Each row has a name. Each question is about the rows just above it.

[101 134 137 107  95 157  97 144 169 160 125 134 151 152 131 166  83 102
 145 144 148 154 155 130 104  92 151 153 112 149 128 119 107] -> morup
[ 87  93 106 157 128 118 174 137 166 115  60  92 134 160 158 108 183 129
 106 172 132 129 143 137 125  98 143 134 121 144 138 151 137] -> dide
[ 74 113 105  85 112 154  99 187 153 149 139 128 146  86 139 113 117 141
 156 102  94 143 165 133 154 133 138  75 130 111  66 127 123] -> poga
[107 111 109 133  97 134 143 135 172 169  99  78 105 139 147 141  99 105
 109 107 139 154 149 118 113  74  92 127 109  99 134 133 121] -> nevup
[101 145 137 107  95 157  97 144 169 160 125 107 151 152 131 166  83 102
 145 145 148 174 155 130 104  92 151 153  92 145 128 119 107] -> Gil
[118 130 109 147 103 166 148 109 179 159 137 109 117 152 155 143 143 104
 150 133 133 168 179 166  85  92  83  69 114  77 107 145 160] -> tik
[ 74 113 105  85 112 154  99 187 153 149 123 138 144 156 114 122 154 124
 112 131 133 156 142 134 103  94 139  93 103 148 123 156 143] -> guziz
[118 127 101 134  92 185 129  85 192 140 104 101 139 163 114 145  84 130
 128  69 133 151 121 128 145  84  79  78  95  90 196  90 153] -> nirez
[ 92 116 113  87 125 148  95 186 135 157 141 128 139 146  86  94 156 102
 139 117 113 125 154 114 161 133 168  81 144 112  45 127 116] -> Gasi
[159 113 135  98 110  83 146 112 112 116 123 114 142 148  73 159  75 107
 145 102 125 176 202 252  65 107  69  99 117  80 144 148 160] -> vamol
[153 139 103 105 101 170 115 126 168 143 117 128 109 122 126 142  90 109
  96 120 144 149 130 137 105  91 131 116 107 109 124 139 135] -> Nubak
Whose row is [118 127 101 134  92 185 129  85 192 140 104 101 139 163 114 145  84 130
 128  69 133 151 121 128 145  84  79  78  95  90 196  90 153]? => nirez
Whose row is [ 74 113 105  85 112 154  99 187 153 149 139 128 146  86 139 113 117 141
 156 102  94 143 165 133 154 133 138  75 130 111  66 127 123]? => poga
Whose row is [159 113 135  98 110  83 146 112 112 116 123 114 142 148  73 159  75 107
 145 102 125 176 202 252  65 107  69  99 117  80 144 148 160]? => vamol
Where do [153 139 103 105 101 170 115 126 168 143 117 128 109 122 126 142  90 109
  96 120 144 149 130 137 105  91 131 116 107 109 124 139 135] appear? => Nubak
The next entry after [141 128 139 146  86  94 156 102 139 117 113]: => [125]

[104  73 143 183 218] -> tik
[ 87 131 112 104  73] -> guziz
[104 113 152 113 113] -> nirez
[144  73 183 143 183] -> Gasi
[249 185 165  59  87] -> morup
The row named morup: => [249 185 165  59  87]
The next entry after [185 165  59]: => [87]
What is the next entry after [ 73 143 183]? => [218]
The row named guziz: => [ 87 131 112 104  73]
The value that nirez holds more than once: => [113]
What is the next entry after [152 113]? => [113]

[115 212 110 120 111  89 141 123 149 105 136 137 117 136 136 136 144 146
 117 137 115 169 122 137 148 113 137 146 139 133  17 112 127 158 138 146
 110 135 127 152 111 135 121 148 123 107 115 131 138 131 123 118 136 150
 108 111 141 116 149 137] : Nubak
[148 212 137 148 144 110 199 170  69 104 147 156 118 139  97 140 156 156
 164 141  91  90  74 123  79 169 161 106 146 229  17 118 188 154  96 131
 150 167 118 140 121 145 115  75 167 152  83  84  99 140 135 174 183 131
 141  85  65 100  68 103] : nevup
[147 212 135 150 134 128 174 161  54 110 136 140 133 136  98 142 158 138
 162 143 106  85  69 110  69 167 170 110 154 223  17 123 172 172 113 147
 155 181 125 122 118 152 123  75 170 154  86  71  96 150 132 161 174 122
 132  90  68 109  78 108] : morup
The next entry after [110 199 170  69 104]: => [147]
The row named Nubak: => [115 212 110 120 111  89 141 123 149 105 136 137 117 136 136 136 144 146
 117 137 115 169 122 137 148 113 137 146 139 133  17 112 127 158 138 146
 110 135 127 152 111 135 121 148 123 107 115 131 138 131 123 118 136 150
 108 111 141 116 149 137]

[112 112  16 180 112 112] -> morup
[112 178  16 202 202 145] -> nirez
[112 180  16 180 203 246] -> Gil
[202 112 178 112 155 112] -> poga
The row named Gil: => [112 180  16 180 203 246]
Repeated in poga: => [112]
Which value appears more than once in Gil? => [180]
Repeated in morup: => [112]
Repeated in nirez: => [202]
The next entry after [112 178  16 202]: => [202]
[112 178  16 202 202 145] is in which row? => nirez

